A small network was shown many inputs. Here are its activations along a few directions, one row for each input.
Each table varies a few parts of the input and shows all the possible inputs, shuffled.
Descriptions start from the smaller parts, as in this example, which fits no table here: one of 6 places along a line, together with either a single point or one of 9 places along a line or (one of 2 separate values, together with one of 5 places around a ring).
Shared parts are said once, and a part with two or three values counts as separate values.
In the rows, 100 means zero.

Other details of the inputs shift rows strongly along two fixed directions, in all tables alike. That doesn't count.

Table:
x1: 107 102  92  96 103 100 101 101 100  95 109  98 104 101  91
x2: 100 103 110 108  95 100 102  96  97 107 100  96 103 109  97
x3: 104 108  99  99  94  99 104 103  91 104 101  97  96 108  89
x4: 107 103 111 105 105 100 102 102 101  93 112  99  93 102  95
x5:  98 102 108 106  97 100 105  98 100  96 100 101  91 106  97
x6:  95 101  94 102  99  94  95  99  98 107 101  86 111 107  96
x7:  99  97 105 106 105 103  99  88 101 102 101  97 111 102 104
x8: 106 103  95  97  96  97 101 105 101  93 105  96  97 106  92
x9:  94  98 100 107  99 100 104  91 107  90  99 102  99 109  99
x10: 112  96 102  65 120 111  88 143  72 135  94 132  84  38 124
x11:  98  98 106 103 101 100 102  97 100  92 104 105  93 106 100
x12: 111  96  87  59 124 112  92 131  67 126  98 135  88  47 116
x13: 108 102  96  99 107 101 101  94 101  94 109  96 107  98  95
x14:  95  97 102 107 105 102 102  89 104  93  99 102 100 101 105
x15:  55 105  62  96  30  85 103 130 139 108   7  91  70  98 120
x16: 102  98 103 106 106 100 102  94 107  87 110 100 101 105  96
x17: 104 103  96 101 104 102 102  87  98  97 105  97 107 105  95
x18:  96  99 105 104  94  98 100  95 102 101  97  99 103 110 102
x19: 103  97 106 108 107 101  97  91 105  98 107  94 112  99 102
x20: 101 103  95  98  93  98 103  99  97  97 101  98  97 111  92
x21:  99  97 103 102 103 103  99  93  99 103 103 101 109 105 100
x22: 103  97 103 104 104 101  98  96 104  98 109  97 111 102  98
x23:  99  99 104 108  93  96  99  99 110  96 100  93 103 111  99
x24:  97 101 102 102 103  97  98  92  87 113 107  89 111 111  96
x25: 101  97 104 108 109 101 101  91 107  88 107  99 102  99 103
x26: 106  98 108 105 106  99 101  99 103  87 114 101  95 106  97
Description of these inputs: one of 2 separate values, together with either a single point or (one of 3 separate values, together with one of 4 places along a line).
Q: The inputs of x2 and x10 match in every part but the choice among 2 separate values. If x21 is changed in the same way as x2 into x10, which row does it become?
A: x22

Table:
x27:  82  96  84 109  85  99  99  82 118 101  74  88 119 108 109
x28: 110  86  99  56 143 118  90 131  57 124 106 151  77  28 131
x29: 132 102 151 134 149 104 103  57  80  84 186  82 131 140  70
x30: 133  98 128 126 152 105 100  52  87  73 184  79 142 132  70
x31:  79  98  91 110  80  99 107  80 115  95  72  99 102 116 104
x32:  76  94  94 110  73  94 106  97 132  79  69 103  83 115 110
x33: 125  91 101  53 147 121  92 144  64 113 111 159  66  15 126
x34:  76  95 109 122  70  92 101 101 133  93  70  92  92 118 113
x35:  79  98 105 117  79  97 101  86 113 110  73  89 109 116 110
x36:  72  90  80 107  68  90  98 100 144  86  56  92  99 104 119
x37:  93 121  70  85  52  87 107 122  97 111  67  85  81 123  78
x38: 148 123 108 106 128  96 103  80  62  99 186  63 140 149  32
x39:  82  96  80 109  76  94 102  98 142  78  64  93  95  97 112
x40: 126  91 117  59 145 120  88 148  62 129 111 151  73  11 133
x41:  88 119  83  98  52  85 102 123  95 125  70  74  93 129  82
Q: The inputs of x27 and x31 match in every part but one. If x39 is changed in the same way as x27 into x31, which row does it become?
A: x33
Q: What do these inputs look like to the network?
A: one of 3 separate values, together with either a single point or one of 4 places along a line

Table:
x42: 102  97  99  97 105 102  99 101 102  96 100 106  99  92 105
x43: 102  97 101  97 110 104 100  99  98  97 103 107  99  90 105
x44: 111 108 113 126  98  94 108  75 109  77 133  76 114 148  69
x45: 100  99 103  98 103 102  98 104  95 108 100 104 102  93 105
x46: 102 101 100  94 102  99  99 109  95 102 103 103  95  96  99
x47: 101 102  99  96  95  99 101 110  99 102  96 103  92  97  99
x48: 102  98 101  95 107 103  98  99  92 106 103 106 104  94 104
x49: 105  96 100  95 110 104  99  99  98  97 105 109 100  90 103
x50: 105 105  90  90  99  98  97 109  90 114 101  94 107  96  94
x51:  99  96  98  96 108 103  98 100 100  98 101 107  99  90 106
x52: 102 102 109 128 101  96 108  65 116  72 124  79 118 142  79
x53: 102  98 101  96 106 103 100 102 100  98  99 107  96  88 106
x54: 106 102 104  96 106 100  99 108  92 103 108 103  95  95  98
x55: 105 103 102  95 100 101 101 107  95 102 101 103  93  94  98
x56: 106 105  90  89 100 100  97 106  88 112 102  95 107  96  93
x57: 102  98 102  97 106 102  99 104 101  98  99 106  96  88 107
x58:  99  97 103  97 106 102  97 103  93 109 101 103 102  91 106
x59: 103 105  87  90  98 100  99 105  90 112  98  96 106  97  94
x60:  99  99 102  97 102 103  99 102  96 107  97 105 101  94 105
x61:  98  95  98  96 105 101  97 102 102  98  98 106  98  90 107
x62: 104  97 103  97 107 103  99 104 100  99 103 107  98  88 105
x63: 104 103 110 129  99  96 108  65 117  71 125  78 118 143  78
x64: 102 102 112 130 100  94 106  68 118  72 125  76 118 143  80
x65: 102  98 101  95 106 103  97 100  93 107 103 105 104  95 104
x66: 104 105  89  90  97  98  97 108  90 113 100  93 107  97  94
x67: 106 101 102  95 105 101  99 108  91 103 106 104  94  95  98
x68:  99  97 101  96 106 102  97  98  94 107 102 103 104  95 104
x69: 105 102  98  92 101 101 100 109  94 102 102 105  94  95  98
x70: 100  96 100  97 107 103  99 101  99  99 100 107  98  89 107
x71: 104 102  97  93 101 101 100 107  94 102 102 105  94  96  98
x72: 102  96 100  97 106 102  98 102 101  97 102 106  99  91 105
x73: 107 108 108 125  94  94 109  73 110  77 125  78 112 147  71
x74: 102  97 101  94 105 102  97 102  94 107 101 105 103  93 105
x75: 101 102  98  95  95 100 102 108  98 102  95 104  92  97  99
x76: 102 101  99  94 101  99  99 108  94 102 103 103  94  97  99
x77:  45  98  70 115  31  84 104 100 148 100  13  81  86 120 122
x78: 102  99 105  98 106 102  97 103  95 108 102 103 102  92 105
x79:  98  97 102  97 104 102  98 102  94 108  98 103 101  92 106
x80:  41  98  66 114  26  81 104 102 153 100   6  80  86 122 124
x81: 106 103 104  98 101 100 100 107  96 102 104 101  94  97  97
x82: 105 102 102  95  99 100 100 111  97 103 101 104  93  96  98
x83: 103 103 101  97  99 101 102 105  96 101 100 103  93  97  98
x84: 106 104 114 129 100  96 107  72 117  74 125  79 116 139  80
x85: 101 102  98  96 100 100 101 105  94 101  99 104  93  97  99
x86: 102  97 102  95 105 102  96 103  93 108 103 104 104  93 105
x87: 103 101  98  92 103 100  99 108  93 102 103 105  94  95  99
x88: 100  96 102  97 107 101  96 102  94 108 103 102 104  94 105
x89:  96  96  96  97 102 101  98 101 104  97  95 105  98  92 107
x90:  99  96 102  96 107 101  96 102  93 108 103 103 104  93 105
x91: 100  99 103  98 104 103  99  99  95 107  99 104 101  94 104
x92:  98  97  99  99 103 101  99 101 103  98  96 104  97  91 107
x93: 100 101  96  93  99  99 100 107  95 102  99 104  93  96 100
x94: 104 103 102  96  99 100 100 108  96 102 100 103  93  95  99
x95: 105 101  99  93 100 100  99 109  94 102 103 104  94  96  98
x96: 105  98 102  96 111 104 100 100  97  98 104 108  98  87 104
x97: 106 102 101  94 102 101 101 109  94 102 103 105  93  94  97
x98:  50 101  73 115  36  86 106  99 146  99  18  84  87 120 119
x99:  98 100 102  99 101 102  99 101  98 107  95 102 100  94 105
x100: 100  96 101  98 107 102  98 103 100  99 100 106  98  89 107
x101: 101  99 104  98 105 102  98 103  94 108 100 104 101  91 106
x102:  99 102  96  95  94 100 102 109  99 102  92 105  91  97  99
x103: 104 104 112 128  98  96 108  71 117  74 122  80 115 138  80
x104: 101  98 101  98 103 101  99 104 104  99  97 104  96  89 107
x105:  99 101  95  92  99  99 101 107  95 102  97 105  93  96 100
x106: 100  97 101  96 108 103  98  98  92 106 103 104 104  94 104
x107: 108 108 113 126 100  95 109  72 106  77 130  77 112 145  72
x108: 103 104 111 128  97  96 108  70 117  74 121  80 115 139  80
x109: 101  98 103  96 109 104  98  99  91 107 103 105 103  92 105
x110: 101  99 104  97 105 102  98 105  95 109 101 104 102  92 104
x111:  99  97 103  98 106 102  97 103  94 109 101 102 102  92 106
x112: 104 105  88  90  98 100  98 105  89 112  99  95 106  97  93
x113: 100  99 102  97 104 103  99 100  94 106  99 105 102  94 103
x114: 101 102  99  97  98  99 100 107  96 101  98 102  93  98  99
x115:  99  99 102  97 102 102  98 103  96 107  97 105 101  93 105
x116: 101 103  98  97  95 100 102 105  98 101  95 102  92  98  99
x117: 101  97 102  96 104 101  96 103  96 108 101 102 104  94 105
x118: 100  97 101  99 106 101  98 103 102  98 100 104  98  91 106
x119: 105  98 102  97 110 104 100 100  98  97 106 108  99  90 102
x120: 102  98 101  97 105 102 100 102 101  98  98 106  97  88 106
x121: 104  97 101  97 107 102  98 102 101  97 104 105 100  92 104
Q: The inputs of x95 and x69 match in every part but one. If x94 is changed in the same way as x95 into x69, which row does it become?
A: x55
Q: The inputs of x97 and x102 match in every part but one. If x74 is changed in the same way as x97 into x102, which row does it become?
A: x48
Q: What do these inputs look like to the network?
A: one of 5 places along a line, together with either a single point or (one of 3 separate values, together with one of 5 places around a ring)
Q: Start at x61 and move only the place on the ring of 5, one step at a time. The first step leads to x72. Which rows follow, in order?
A: x62, x57, x100
Q: Start at x43 and move only the place on the line of 5, one step at a time. The first step leads to x70. Which rows follow, in order?
A: x92, x100, x118
Q: Change only the choice among 3 separate values in x44. List by row number the other rows that result.
A: x117, x121

Table:
x122:  71  98  81 127  63  87 107  75 149  69  64  75 104 135 101
x123:  77 106  83  98  60  92 101 107 107 117  56  89  94 113 104
x124: 124  91 105  73 149 116  89 111  72 111 128 130 103  46 114
x125: 129 101 103  74 135 110  91 116  63 121 136 113 112  72  93
x126:  61  85  90  98  73  97  99 112 126 109  33 118  80  76 144
x127: 141 119 125  99 118 100 107 110  65  95 160  98  92 122  58
x128:  68  90  69  87  69  95  95 119 132 104  35 110  85  69 135
x129:  67  91  72  92  72  99  97 109 125 101  39 109  87  77 131
x130: 104 106  97  85 103 100  96 118  76 125 102 100  98  90  99
x131: 128 101 103  73 137 111  90 115  60 125 135 115 109  67  98
x132:  77 112  91 153  41  77 124  61 173  33  78  55  94 184  70
x133:  75 100  78  80  67  96  96 128  95 136  42 105  85  79 121
x134: 115  93 135 121 133 108  99  75 100  85 146 101 117 109  95
x135:  93 106  94  92  84  98  96 115  91 127  79  96  97  95 106
x136: 106 108  95 114  99  93 104  79 102  87 124  74 119 138  71
x137: 131 106 149 145 127  99 115  61 109  46 175  85 105 157  63
x138:  94  88 113 104 115 105  98  98 105  98 101 114  96  84 120
x139: 135 106 120  82 138 110  92 114  52 127 150 108 111  82  88
x140:  96  91 119 114 112 105  98  89 108  96 102 108 104  94 116
x141: 108 123 100 136  69  84 121  72 124  55 126  58 104 180  42
x142: 112 104  97  98 109 101 100  88  87 101 125  90 116 116  79
x143:  85  97  71  74  84 100  93 125  94 126  60 109  92  74 117
x144: 104  85 117  89 132 113  94 105  84 111 107 130  96  61 127
x145:  98  93  91  92 112 105  98  98 102  95  99 112 101  81 112
Q: What do these inputs look like to the network?
A: one of 4 places along a line, together with either a single point or one of 5 places around a ring
Q: The inputs of x128 and x125 match in every part but the place on the line of 4. If x132 is changed in the same way as x128 into x125, which row does it become?
A: x141
Q: Start at x144 and move only the place on the line of 4, one step at a time. The first step leads to x129. Which rows follow, in order?
A: x143, x133
